A =
[0.14 -1.37 -1.41 -0.18 -0.13 -1.96 -0.40 -0.45 -0.16 1.71 -0.90 -1.03 0.27 0.31]
[-0.69 -0.14 1.61 0.40 0.30 -0.18 -1.33 -2.20 0.28 -2.51 -1.31 1.41 0.06 -0.80]
[0.23 5.43 3.85 1.12 -0.90 2.32 1.24 0.52 -2.31 -0.48 1.57 1.19 -1.27 -2.83]
[-1.41 -1.92 -3.75 0.16 2.25 -5.09 0.69 2.13 2.11 1.11 -3.79 -0.35 1.48 -0.49]
[0.79 -2.52 2.49 -0.61 -1.72 2.67 -3.34 -5.50 -0.67 -2.49 1.20 0.43 -0.59 1.76]
[-0.81 3.71 2.54 1.53 0.08 -2.15 0.11 -0.91 -1.68 -0.22 -2.15 1.25 -0.44 -3.88]
[2.05 0.50 0.77 -0.92 -2.23 4.54 0.47 0.26 -1.66 1.77 4.70 -1.52 -1.14 2.17]
[0.07 -3.10 -3.67 -1.15 1.06 0.21 0.93 2.78 2.40 0.63 0.67 -1.06 0.93 2.88]
[1.67 1.36 -0.26 -0.02 -2.22 -0.90 0.47 -0.23 -3.23 5.28 1.48 -2.62 -0.95 -0.42]
Rows and columns are counted from 1.
(1, 1) => 0.14
(1, 11) => -0.90
(8, 3) => -3.67
(8, 4) => -1.15
(2, 12) => 1.41
(5, 10) => -2.49
(5, 6) => 2.67
(7, 13) => -1.14
(8, 7) => 0.93
(4, 14) => -0.49
(8, 9) => 2.40
(9, 10) => 5.28
(1, 8) => -0.45
(3, 7) => 1.24
(1, 3) => -1.41
(9, 7) => 0.47
(1, 5) => -0.13
(2, 2) => -0.14
(8, 14) => 2.88
(7, 10) => 1.77
(2, 9) => 0.28
(1, 10) => 1.71
(5, 4) => -0.61
(3, 5) => -0.90
(2, 3) => 1.61
(1, 12) => -1.03
(5, 5) => -1.72
(5, 14) => 1.76
(6, 2) => 3.71
(6, 12) => 1.25
(4, 8) => 2.13
(5, 13) => -0.59

X =
[[413 435 497 458 421 722 494]
 [395 592 475 562 336 296 309]
 [449 324 326 288 536 171 342]
 [100 526 373 578 454 143  13]
 [805 407 503 300 362 620 763]
 [356 388 485 444 419 981 487]
 [120 616 444 653 348 199  24]
 [655 290 370 228 555 288 620]
 [427 329 327 303 563 139 366]
 [731 232 307 124 613  35 577]
 [375 405 494 455 416 914 473]]
Rows and columns are counted from 1.
(1, 1) = 413
(7, 7) = 24
(11, 2) = 405
(5, 2) = 407
(11, 6) = 914
(2, 4) = 562
(9, 3) = 327
(3, 3) = 326
(5, 3) = 503
(7, 3) = 444
(11, 1) = 375
(4, 1) = 100
(10, 2) = 232
(1, 4) = 458
(9, 4) = 303
(9, 2) = 329
(1, 6) = 722
(7, 4) = 653
(9, 7) = 366
(8, 4) = 228
(1, 3) = 497
(2, 5) = 336
(11, 7) = 473
(8, 7) = 620
(4, 3) = 373
(6, 5) = 419

B =
[-0.80 -2.54 1.25 3.68 1.05 -0.85 -3.80]
[2.91 -0.63 1.97 -0.44 -2.10 1.15 -0.74]
[0.43 3.00 0.21 -0.11 1.82 1.45 3.74]
[0.00 0.21 -3.78 -1.15 5.72 2.22 1.98]
[-2.48 -0.93 -2.99 -2.18 0.07 -1.03 -0.53]
[-3.22 0.07 -3.17 1.21 4.05 -0.96 0.01]
[2.18 -0.42 2.42 1.31 -0.03 0.98 0.44]
Rows and columns are counted from 1.
row 1 col 1 -> -0.80
row 5 col 2 -> -0.93
row 5 col 6 -> -1.03
row 7 col 6 -> 0.98
row 3 col 3 -> 0.21
row 6 col 2 -> 0.07
row 4 col 3 -> -3.78
row 5 col 7 -> -0.53
row 2 col 3 -> 1.97
row 5 col 3 -> -2.99
row 1 col 7 -> -3.80
row 7 col 4 -> 1.31
row 2 col 1 -> 2.91
row 5 col 1 -> -2.48
row 6 col 6 -> -0.96
row 1 col 2 -> -2.54
row 3 col 6 -> 1.45
row 5 col 4 -> -2.18
row 4 col 5 -> 5.72
row 3 col 2 -> 3.00
row 2 col 2 -> -0.63
row 4 col 2 -> 0.21
row 7 col 1 -> 2.18
row 4 col 6 -> 2.22
row 3 col 5 -> 1.82
row 7 col 7 -> 0.44
row 2 col 7 -> -0.74
